A small network was shown many inputs. Here are its activations along a few directions, one row for each input.
Each table varies a few parts of the input and shows all the possible inputs, shuffled.
Descriptions start from the smaller parts, as in this example, which fits no table here: one of 5 places around a ring, together with either a single point or one of 9 places along a line or (one of 3 separate values, together with one of 6 places along a line).
Shared parts are said once, and a part with two or three values counts as separate values.
(in the rows, 128 means zero)

Other details of the inputs vary at random and push rows far along two fixed directions, the same in every table; ignore that.

Table:
row 1: [118 154 103 123 124 139 108 121  84 132 107 150 132 148 136]
row 2: [170 114 130 138  97 136 108 114 135 131 153 112 123 111 115]
row 3: [124 134 116 120 123 137 126 115  75 133 104 123 152 162 127]
row 4: [135 119 129 113 129 185 104  97 109 119 113 125 150 112  98]
row 5: [124 144 127 113 161 116 130 143 152 105 136 100 122 115 142]
row 6: [108 161 107 130 134  87 136 133  72 108  93 137 145 169 133]
row 7: [151 119 146 130 109 136 125 114 159 141 144 118 150 112 101]
row 8: [137 135 119 135 101 158  96  89 138 114  97 138 127 121 108]
row 9: [141 116 143 132 118 161 111 124 149 148 146 142 115 103 114]
row 10: [121 140 110 128 106 173 101  97 135 145 103 147 136 128 123]
row 11: [ 79 146 117 131 137 112 158 129  83 124  78 145 138 171 143]
row 12: [110 158 139 118 169  80 167 158 129  97 112 117 105 152 163]
row 13: [140 130 118 120 123 173 122 124 186 149 134 101 110 124 153]
row 14: [124 134 128 146 138  76 141 151  88 108 129 136  96 141 143]
row 15: [ 90 129 136 127 160  93 158 165  98 133 131 133 139 133 135]
row 16: [128 128 117 132 109 181  98  93 127 132  97 143 122 126 116]
row 17: [113 154 111 136 117 126 121 106 118 111  89 148 134 140 126]
row 18: [133 128 136 113 117 175 114  95 124 144 108 129 164 136 103]
row 19: [135 143 114 125 117 118 122 108  88 115 102 119 154 155 115]
row 20: [140 110 136 136 122 124 137 135  91 134 141 122 110 135 142]
row 21: [127 102 148 141 149 115 142 165 134 141 172 130 100  91 129]
row 22: [112 127 143 143 154  63 161 175 127 123 162 135 109 105 139]
row 23: [105 144 145 127 146 100 150 119  73  81  82 143 127 157 123]
row 24: [112 135 129 109 167 138 133 153 142 121 140 103 119 120 151]
row 25: [160  94 156 137 121 124 130 137 164 134 181 106 123  73 109]
row 26: [133 144 111 115 146 129 131 152 128 134 135 102 105 150 173]
row 27: [141  63  89  99 119 146 100 119 180 121 167 153 126 151 129]
row 28: [157 164  94 105 121 161  85 102 147 114 109 100 135 140 136]
row 29: [135 155 121 125 112 154  95 100 139 122 110 149 149 120 104]
row 30: [114 130 129 127 145 127 128 148 123 138 144 141 129 106 127]
row 31: [111 164 119  99 157 161 126 121 125 112  90 123 126 157 147]
row 32: [156 107 127 142 103 128 124 155 159 185 190 117 132 104 136]
row 33: [101 147 124 127 159 102 134 129  76  83  92 144 124 136 118]
row 34: [137 130 123 128  97 154 112  82 139 126  97 118 159 134 102]
row 35: [119 165 106 120 142 136 126 107 139  95  76 111 124 160 151]
row 36: [107 119 143 156 130  54 182 167 139 136 145 127 112 131 152]
row 37: [134 117 129 127 102 185 111  82 121 130  97 129 134 132 116]
row 38: [132 123 137 128 114 154 120 128 158 167 148 134 149 114 114]
row 39: [151 116 147 142 107 116 133 144 186 160 177 124 137  94 115]
row 40: [145 135 107 122 108 176  82 102 105 134 116 139 126 128 115]
row 41: [123 120 149 141 133 109 151 164 149 160 171 146 106 107 142]
row 42: [111  67 115 114 153  23 171 180 147  94 166 147  85 169 161]
row 43: [147 104 156 129 115 162 123 117 142 146 146 128 124 109 116]
row 44: [138 143 116 140 118 100 121 138 119 129 142 137 121 127 136]
row 45: [155  97 151 133 122 117 133 140 170 149 179 101 144  82 105]
row 46: [138 102 137 136 103 156 134 113 154 163 137 114 140 121 122]
row 47: [102 135 133 140 134  99 154 111  78  84  73 134 117 161 136]
row 48: [128 116 142 139 137  89 147 162 152 140 169 120 138  97 122]
row 49: [116 109 145 121 146 123 147 142 112 139 139 115 147 118 120]
row 50: [132 130 144 140 130 113 131 134 133 117 133 144 111 115 118]
Description of these inputs: one of 2 separate values, together with either a single point or (one of 4 places along a line, together with either a single point or one of 5 places around a ring).
The inputs of row 44 and row 1 match in every part but the choice among 2 separate values. If row 6 is changed in the same way as row 44 into row 1, which row does it become?
> row 32
The inputs of row 31 and row 12 match in every part but the choice among 2 separate values. If row 41 is changed in the same way as row 31 into row 12, which row does it become?
> row 29
Change only the place on the line of 4 in row 47. List by row number the other rows that result.
> row 2, row 23, row 25
Change only the choice among 2 separate values in row 17. List by row number the other rows that result.
> row 10
Start at row 46 and move only the place on the ring of 5, one step at a time. The first step leads to row 37. Which rows follow, in order?
> row 16, row 10, row 11
Change only the place on the ring of 5 in row 30. List by row number the other rows that result.
> row 4, row 15, row 21, row 49

Table:
row 51: [147  63 132 113 106 226  83  93 162 158 155 143 147  87  88]
row 52: [ 83 160 136 121 167 109 159 127  92  91  72 126 138 154 134]
row 53: [132 121 141 151 117  86 141 157 110 143 160 138 115 106 129]
row 54: [119 130 137 133 145 114 156 157 149 157 160 111 131 124 147]
row 55: [124 139 135 134 148 114 147 166 130 150 164 114 107 116 158]
row 56: [103 161  85  95 149 142 110 109  94  96  70 141 142 187 146]
row 57: [132 112 132 125 142 102 141 147 172 115 148 117  95 124 149]
row 58: [146 100 137 131 124  89 143 142 160 106 152 125 103 121 133]
row 59: [113 189 108 105 134 204  93  76  85 104  49 132 146 153 124]
row 60: [150 130  97 100 121 164  82 110 174 120 133 120 144 118 118]
row 61: [ 93 172 117 116 173 109 135 143  73  91  88 133 131 145 139]
row 62: [128 131 156 141 151 108 150 160 149 128 155 112  94  96 144]
row 63: [149 140 113 131 100 176  91 110 122 159 131 122 140 115 122]
row 64: [136 117 156 160 113  92 152 148 121 141 151 136  99 103 129]
row 65: [140 131 128 136  98 179 114  91 142 160 115 119 146 130 112]
row 66: [146 123  92 117  98 162  90 103 136 139 121 131 138 148 130]
row 67: [105 140 102 109 153  83 130 127  79  68  84 146 135 174 132]
row 68: [119  68 147 119 153 119 146 169 121 156 182 148 119 118 127]
row 69: [155 123 153 141 117 132 119 127 147 121 148 116 120  85 110]
row 70: [144 126 135 139  88 158 111  87 142 143 116 136 157 113  89]
row 71: [135 101 133 145 111  83 146 141 136 119 140 144  98 140 137]
row 72: [124 117 127 129 142 108 150 147 155 128 143 120  89 148 165]
row 73: [131 122 147 154 123 113 159 152 119 158 149 119  88 120 151]
row 74: [136 143 132 121 119 185 113  99 162 150 120 111 148 123 119]
row 75: [131 106 120 137 116  78 136 149 126 123 148 145 115 141 136]
row 76: [160 136 125 124 110 160  84 111 140 121 141 122 155  89  97]
row 77: [128 128 126 136 115 136 132 128 128 162 138 121 144 133 128]
row 78: [131 122 132 139 106 117 129 123 128 146 140 136 154 118 105]
row 79: [149 119 104 123  92 171  97  91 146 137 111 129 121 146 129]
row 80: [ 93 151 127 117 156  88 148 128  70  88  84 136 158 156 117]
row 81: [128 114 163 143 137  88 161 143 143 122 149 115 125 111 120]
row 82: [ 84 162 121 112 171 103 149 137  84  95  80 130 152 157 133]
What do these inputs look like to the network?
> one of 2 separate values, together with either a single point or (one of 3 separate values, together with one of 5 places around a ring)
Start at row 58 and move only the place on the ring of 5, one step at a time. The first step leads to row 57. Which rows follow, in order?
> row 72, row 79, row 71
Change only the choice among 3 separate values in row 81. List by row number the other rows that result.
> row 58, row 69
Start at row 62 and move only the place on the ring of 5, one step at a time. The first step leads to row 69. Which rows follow, in order?
> row 64, row 73, row 59
